A small network was shown many inputs. Here are its activations along a few directions, one row for each input.
Each table varies a few parts of the input and shows all the possible inputs, shuffled.
A made-up example of a description, with smaller parts first: one of 2 separate values, together with either a single point or one of 9 places along a line or (one of 6 places along a line, together with one of 8 places around a ring).
Shared parts are said once, and a part with two or three values counts as separate values.
In the rows, 128 means zero.

Other details of the inputs shift rows strongly along two fixed directions, in all tables alike. That doesn't count.
To show where, the next rows are all for the same input, with only those details redrawn:
[116 139 169  80 117  33 129  90 150 116  98 133]
[137 186  47  71 162   7 125 193  21  62 144  46]
[135 115 161 174  98 141 130 115 163 143 135 126]
[156 139  75 203 122 164 128 193  81 117 180  64]

Table:
row 1: [137 104 138 150 144 174 121  96 155 155 120 144]
row 2: [109 114 133 142 123 176 142 117 170 130 145 171]
row 3: [ 92 156 145  49 153  62 126  74 152 124 105 164]
row 4: [156 139  75 203 122 164 128 193  81 117 180  64]
row 5: [106  80 149 141 116 174 151 127 157 133 126 144]
row 6: [142 110 163 171  99 146 135 103 152 143 133 123]
row 7: [175 138  64 193 130 175 134 188  66 129 166  70]
row 8: [130 111 170 168  96 145 126 120 162 131 146 131]
row 9: [ 90 125 168  45 145  67 145  94 138 117  76 145]
row 10: [136 119 141 184  81 148 114 111 115 168  93 174]
row 11: [128 143 168  53 122  39 125 109 144 128  94 167]
row 12: [ 92 127 163  36 130  68 120  83 138 123  87 137]
row 13: [160 129  86 194 120 173 129 188  67 104 190  67]
row 14: [128 121  71 169 149 190 134 181  74 130 166  73]
row 15: [118 109 135 139 124 181 147 106 158 130 145 169]
row 16: [156 113 160 150 103 159 132 123 146 156 131 157]
row 17: [167 143  61 197 130 171 129 201  78 130 169  72]
row 18: [ 98  85 146 144 116 169 146 138 168 133 127 147]
row 19: [129 124 139 186  81 144 109 121 125 168  94 176]
row 20: [104 108 150 138 110 177 115 121 162 151 127 131]
row 21: [135  86 137 145 135 175 136 113 159 133 121 158]
row 22: [103 154 148  37 138  77 117  65 141 119 105 159]
row 23: [120 126 138 144 134 180 132  90 154 152 143 154]
row 24: [107 115 144  52 152  59 129  98 157 106  83 168]
row 25: [102 105 155 146 126 176 140 132 162 144 117 139]
row 26: [114 134 141 145 133 182 136 112 165 141 134 163]
row 27: [130 109 136 153 143 169 116 107 165 156 121 146]
row 28: [113 138 177  60 122  38 120  99 143 111 111 156]
row 29: [135 160  53 161 142 201 111 178  84 120 186  93]
row 30: [185 142  60 186 126 182 135 207  65 131 162  81]
row 31: [101 103 148 149 126 169 130 120 162 156 127 133]
row 32: [140 108 140 140 129 181 107  98 155 150 120 142]
row 33: [139 175  40  41 205  43 126 178  20  66 115  77]
row 34: [123 202  30  32 199  45 137 178  10  58 140  81]
row 35: [154 123 150 158 100 152 131 135 166 159 115 149]
row 36: [113 136 147  49 146  68 100  83 152 124  83 152]
row 37: [140 108 170 155 102 157 127 112 144 139 148 145]
row 38: [131 180  38  45 204  38 120 188  31  67 116  79]
Describe the family of inputs behind these rows.
Answer: one of 2 separate values, together with either a single point or one of 6 places around a ring or (one of 3 separate values, together with one of 4 places along a line)
Changing only the choice among 2 separate values turns row 36 into row 32. The same change can be made to row 18. Which row results?
Answer: row 5
Change only the choice among 2 separate values in row 12. List by row number the other rows that result.
Answer: row 20

Table:
row 39: [124 134 129 120 124 105 137 139 115 117 139 109]
row 40: [132 132 108 108 140 124 128 133 106 125 121 135]
row 41: [112 101 204 107 104  92 132  66 200 150  79 166]
row 42: [121 142 109 107 139 123 123 127 115 119 134 124]
row 43: [124 140 110 114 147 122 122 123 113 124 128 123]
row 44: [119 125 113 112 147 122 131 137 121 120 118 115]
row 45: [134 143 122 128 129 104 120 124 111 125 126 116]
row 46: [115 134 119 106 142 124 137 136 116 110 137 116]
row 47: [123 135 107 112 143 118 131 137 111 119 124 138]
row 48: [148 111 104 200 132 228 134 161 134 131 180 104]
row 49: [124 114 206 105 103  96 121  60 193 157  79 178]
row 50: [130 144 122 121 122  99 126 141 117 121 128 124]
row 51: [119 141 110 106 141 118 127 139 118 119 129 131]
row 52: [154 117 104 222 108 209 131 170 116 144 163 118]
row 53: [141  81 194 210  88 214 135  94 216 170 147 154]
row 54: [132 136 113 110 146 126 121 132 114 131 121 127]
row 55: [143 135 121 123 122 108 127 134 106 124 119 128]
row 56: [112 125 117 106 141 121 128 139 113 114 127 122]
row 57: [131 145 121 122 121 104 122 129 113 121 133 117]
row 58: [123 125 127 121 122 103 128 141 112 118 128 115]
Describe the family of inputs behind these rows.
Answer: one of 2 separate values, together with either one of 4 places along a line or one of 6 places around a ring
Changing only the choice among 2 separate values turns row 39 into row 46. The same change can be made to row 50. Which row results?
Answer: row 51

Table:
row 59: [126  83 184 172 140 207 116  70 204 181 104 118]
row 60: [134 105  70 194 135 214 142 184 124 139 147 112]
row 61: [100  95 171 167 110 209 109  88 197 155 148 168]
row 62: [128 103  94 194 148 210 127 192 124 124 171 114]
row 63: [123 136 104  90 148  99 128 168  83 120  96 130]
row 64: [122 117 191  73 123  95 127  55 157 147  63 205]
row 65: [167 172 109 117 126  64 110 146 114 106 129 105]
row 66: [142 117 130 107 109  66 137 155  94  88 130  81]
row 67: [133 140  75  93 158 100 137 123  94 106 117 130]
row 68: [ 94 125 186  62 107  98 109  64 162 153  73 187]
row 69: [147 135  96 175 147 219 150 151 111 124 182 115]
row 70: [126  87 176 175 125 204 125  76 193 151 138 186]
row 71: [129 158 122 139 107  44 130 145  78 129 131 101]
row 72: [125 123  65 180 122 217 121 156 115 140 163 107]
row 73: [163 131 119  96 123  67 129 149 100 116 146  94]
row 74: [161 174 114 131 116  54 109 145  90 124 119 111]
row 75: [ 92 121 194  62 136  96 155  85 199 131  96 175]
row 76: [117 144 129 135 104  54 138 148  88  92 128  85]
row 77: [102 165 103  70 149 114 132 134 105 104 154 108]
Describe the family of inputs behind these rows.
Answer: either a single point or one of 6 places around a ring or (one of 3 separate values, together with one of 4 places along a line)
Change only the choice among 3 separate values in row 61. List by row number the other rows that result.
Answer: row 62, row 70
Change only the choice among 3 separate values in row 68. List by row number the other rows that result.
Answer: row 63, row 64
